A small network was shown many inputs. Here are its activations along a few directions, one row for each input.
Each table varies a few parts of the input and shows all the possible inputs, shuffled.
Descriptions start from the smaller parts, as in this example, which fits no table here: one of 4 places along a line, together with either a single point or one of 9 places along a line or (one of 2 separate values, together with one of 8 places around a ring).
Shared parts are said once, and a part with two or three values counts as separate values.
In the rows, zero is written as 128.

Other details of the inputs shift rows strongly along two fixed directions, in all tables alike. That doesn't count.

A family of inputs:
R1: [ 93 159  65 134 164 134 113 152 114 111 156 104 134  98  96  93]
R2: [104 121 135 143 123  82 154 153  77  85 146 124 177 117  76  67]
R3: [ 96 116 164 135 112  73 154 141  78  92 146 137 171 129  73  56]
R4: [184 116 177 172  92 113 195 115 102 135 119 134 134 120 157 165]
R5: [ 77 145 161 146 127  70 149 118  64 111 144 118 183 141  73  65]
R6: [185 103 183 166 104 110 186 122 122 144  95 156 125 153 153 186]
R7: [134 142  81 126 156 202  48 123 164 128 134 152 109  99 163 115]
R8: [146 129  89 111 140 168 105 129 173 140 119 117  91 122 146 172]
R9: [146 116 115  87 124 154 100 122 168 138 112 122 105 140 156 164]
R10: [136 127 101 116 155 162 117 141 199 173 100 142  64 151 152 192]
R11: [142 110  92 107 148 145 118 160 188 155 100 141  79 144 162 182]
R12: [ 86 159  82 112 152 137 100 133 117 118 157  96 131 102  99  89]
R13: [106 123 152 131 109  86 140 127  69  79 150 122 183 119  71  61]
R14: [146 142  68 147 165 200  62 135 162 132 128 152 118 101 170 133]
R15: [132 145  90 107 138 155 107 115 155 154 130  97 103 121 163 161]
R16: [129 152  77 123 159 198  39 106 171 143 127 133 115 112 185 132]
R17: [ 81 131  90 124 167 112 115 166 130 119 134 137 126 139  85 103]
R18: [ 93 131 167 140 119  85 150 123  76 109 140 134 166 139  74  72]
R19: [142 140  82 117 145 172 112 134 172 150 128 114  83 110 151 170]
R20: [192 108 203 147  71 107 170  77  97 124 110 120 159 139 165 169]
R21: [188  98 189 141  81 114 167 111 122 119 107 140 143 137 149 169]
R22: [140 108 106 100 141 150 117 152 199 158 102 144  74 148 157 183]
R23: [145 127 102  97 131 165 103 116 162 142 121 115  99 129 154 163]
R24: [ 70 158  96 116 156 125 112 139 118 134 150 112 122 120  94  87]
R25: [ 68 168  83 119 155 122 107 132 109 131 160  91 135 109 104  85]
R26: [ 94 157  84 152 164 167  60 135 115 100 161 144 158  88 106  55]
R27: [196  86 208 145  70 105 184 117 126 126  99 149 136 141 157 172]
R28: [145 119  80 108 145 156 107 143 171 136 112 125  99 131 152 172]
R29: [ 65 140 102 106 161 106 101 141 126 125 138 120 138 149  88  91]
R30: [ 83 127 156 130 119  63 146 130  73 101 145 120 185 140  81  61]
R31: [183 118 190 164  85 121 192 110 113 141 121 134 127 120 157 169]
R32: [190  86 207 137  70 106 178 111 115 122 103 145 139 142 156 158]
R33: [111 132 144 141 113  98 143 119  65  84 157 115 177 111  73  68]
R34: [180 115 196 163  80 116 190 101  98 134 123 136 132 121 153 156]
R35: [ 74 139  93  96 148 111  98 140 123 117 142 103 145 130 102  80]
R36: [ 96 150  65 123 162 133 107 148 117 105 149 106 140 109  93  98]
R37: [132 139  88 119 155 167 118 140 188 172 115 130  65 133 155 182]
R38: [ 98 144 144 171 130  81 171 141  60 106 148 128 168 114  77  74]
R39: [181 115 184 154  84 120 175 102  97 121 126 130 140 116 146 150]
R40: [142 110 116  90 125 149 106 132 176 146 109 127  90 144 161 159]
R41: [ 69 134 106 102 157 115 100 147 133 122 138 130 128 144  86  87]
R42: [ 68 165  91 117 158 117 108 131 116 138 147  99 130 125 105  93]
R43: [ 93 143 151 150 123  90 158 131  69 107 154 126 160 116  75  67]
R44: [140 110 118 109 145 150 121 146 196 161  98 150  76 158 150 189]
R45: [134 110 112  98 145 151 111 143 189 157 102 147  76 158 150 173]
R46: [183 114 210 156  70 112 189  93  99 138 121 131 136 124 162 160]
R47: [186  88 222 136  70  99 181 107 121 133 100 152 136 154 164 164]
R48: [ 74 144  98 117 161 120 111 147 128 128 141 129 118 134  83  90]
R49: [128 147  78 116 158 205  38 116 173 136 133 143 104 106 171 122]
R50: [192  99 209 134  67  99 168  87 105 125 103 128 164 150 169 172]
Description of these inputs: one of 5 places along a line, together with either a single point or one of 9 places around a ring.
The inputs of R4 and R46 match in every part but the place on the line of 5. If R1 is changed in the same way as R4 into R46, which row does it become?
> R12
The inputs of R33 and R23 match in every part but the place on the line of 5. If R7 is changed in the same way as R33 into R23, which row does it become?
> R49
Change only the place on the ring of 9 in R34. List by row number the other rows that result.
> R3, R13, R32, R33, R39, R43, R45, R48
Change only the place on the ring of 9 in R8. List by row number the other rows that result.
> R10, R19, R21, R22, R27, R31, R37, R44

A family of inputs:
R51: [168 116 140 117 121 146 142 114 177 179  86 132  80 156 193 218]
R52: [136 110 205 144  77  79 159 102  61  86 139 132 194 126 102  74]
R53: [ 68 151  73  83 157 132  74 132 136 117 150  97 134 127  92  84]
R54: [106 146  76 130 169 158  88 146 151 132 134 136 110 117 123 118]
R55: [134 130 139 159 119 114 137 124  76  88 146 129 176 105 101  87]
R56: [176  98 180 137 103 138 136 113 149 144  98 167 116 151 170 167]
R57: [137 130 161 171 115 112 161 121  85 113 140 139 155 116 108 106]
R58: [ 87 164  60 113 164 152  99 143 136 130 158  97 108  98 111 105]
R59: [ 61 162  55  96 167 126  89 140 126 121 156  83 131 118  93  84]
R60: [157 105 153 112 117 148 118 117 174 156  98 151  97 155 173 173]
R61: [104 144 152 157 120  89 168 124  75 121 146 117 157 122  95  94]
R62: [142  95 204 151  89  56 210 142  83 108 117 146 156 152  88 125]
R63: [183 123 161 139  93 132 171 101 128 153 112 112 117 129 178 188]
R64: [ 76 140  95  96 160 130  88 136 145 135 134 121 121 145 105 103]
R65: [132 143  92 121 150 168 115 134 177 169 122 127  70 120 160 173]
R66: [115 120 156 136 109 102 122 123  78  85 148 136 181 115  93  63]
R67: [183 103 175 151  93 131 142 109 118 113 113 150 155 125 162 148]
R68: [126 112  76  83 150 137 126 168 191 147 111 117  73 143 130 178]
R69: [ 95 159  62 126 163 152  97 147 124 116 158 107 124  95  99  93]
R70: [174 108 144 138 124 158 118 124 170 149  95 163 106 143 180 179]
The inputs of R54 and R55 match in every part but one. If R60 is changed in the same way as R54 into R55, which row does it become?
> R52
What do these inputs look like to the network?
> one of 2 separate values, together with either a single point or one of 9 places around a ring
Change only the choice among 2 separate values in R56. List by row number the other rows that result.
> R66

A family of inputs:
R71: [ 95 142 175 163 121  56 212 128  64 145 132 125 145 152  84 104]
R72: [146 108 176 151 101 118 144 135  88  77 143 167 161 110  71  91]
R73: [152 135 126 112 108 116 187 127 151 175 116  77  86 138 171 200]
R74: [138 132  63  99 149 197  77 148 179 140 139 136  58  99 152 126]
R75: [ 70 170  55 129 174 144  84 164 134  96 176 102 158  84  64  70]
R76: [117 119  30  88 190 188  31 184 226 129  99 157  93 134 149 158]
R77: [118 132 195 197 115  96 173 140  76 119 140 178 164 115 105  80]
R78: [ 57 170  56 122 168 133  97 177 131 115 179 100 140  77  88  58]
R79: [173 119 170 176 127 159 136 122 151 150 101 189 114 138 151 179]
R80: [122 163 137 148 108 123 125  81  69 103 169  77 191  91 117  94]
R81: [122 113 186 121  80  55 225 131  56 116 134 107 135 138  71 103]
R82: [142 106 152 159 107 104 128 134  75  83 133 152 187 113 134  59]
R83: [197 121 153 182 133 186 124  96 146 145 106 176 117 130 177 175]
R84: [ 52 174  55 155 197 157  74 155 110 120 171 139 128  97  89  30]
R85: [ 97  83 237  79  85  81  83  83 128 100 117 161 198 206  86  61]
R86: [217  94 144 137  98 189 119 104 153 116 115 161  98 119 164 170]
R87: [168 136 130 119 112 127 173 110 153 156 111  79 106 145 149 219]
R88: [132  95 177 158 100  78 149 159  83  87 123 169 189 121 121  73]
R89: [202 119 170 114  77 169 122  58 128 136 113 124 108 117 183 193]
R90: [ 77 157  39 108 208 169  80 161 212 177 116 134  49 152 115 173]
R91: [ 49 195  61 138 191 157  54 105  94 120 165 108 157 105  87  61]
R92: [182  85 144 113 116 106 158 127 150 140  69 128 124 183 161 219]
R93: [125 132 166 144  96  90 127  94  45  96 133 117 200 109 146  68]
R94: [113 104 163 128 106  38 195 146  65 110 116 117 177 161 102 103]
R95: [181  83 173 109  88 121 192 137 162 161  96 141  60 142 166 203]
R96: [109 176  54  98 147 179  80 112 163 163 152  65  93  88 182 143]
R97: [126 125  15  98 189 206  18 151 202 122 113 139 101 123 162 135]
R98: [120 129 177 150  92  57 211 134  81 120 152  97 163 116 107 110]
R99: [161 127 160 149 129 121 177 106 142 175  87 136  94 175 140 214]
R100: [130 134 145 140 112 111  98  86  61  86 132 118 208 116 127  85]
R101: [201  82 168 110  95 140 172 122 177 143  86 148  69 155 145 231]
R102: [ 52 149  58  74 168 108 124 157 112 102 151  85 110 136  20  87]
R103: [  6 120 125  30 150 103  29 137 171 122 143 127 137 178  79  13]
R104: [162  78 156 117 110  94 165 152 161 149  85 150 110 165 186 188]
R105: [105 128 197 183 113  58 206 135  74 135 135 152 149 141  93  98]
R106: [196 129 125 154 110 181 122 100 147 126 133 119 134 107 177 171]
R107: [ 53 175  69  88 150 141  73 122  92 114 179  87 121  83  91  44]
R108: [127 158  46 117 157 194  83 145 179 147 151 100  89  88 169 132]
R109: [120 122  66  86 158 185  82 175 204 148 126 148  48 103 141 145]
R110: [173 119 148 128 110 125 171 115 167 149 114 105 108 139 154 215]
R111: [108 166 177 180 115 105 149  84  44 127 149 124 176 109 129  76]
R112: [183  73 155 122 115 111 147 136 172 136  75 153 119 177 171 218]
What do these inputs look like to the network?
> one of 2 separate values, together with either a single point or (one of 4 separate values, together with one of 5 places along a line)
The inputs of R108 and R106 match in every part but the choice among 2 separate values. If R77 is changed in the same way as R108 into R106, which row does it become?
> R79
The inputs of R86 and R74 match in every part but the choice among 2 separate values. If R91 is changed in the same way as R86 into R74, which row does it become?
> R111
Start at R100 and move only the place on the line of 5, one step at a time. The first step leads to R97. Which rows follow, in order?
> R76, R112, R92
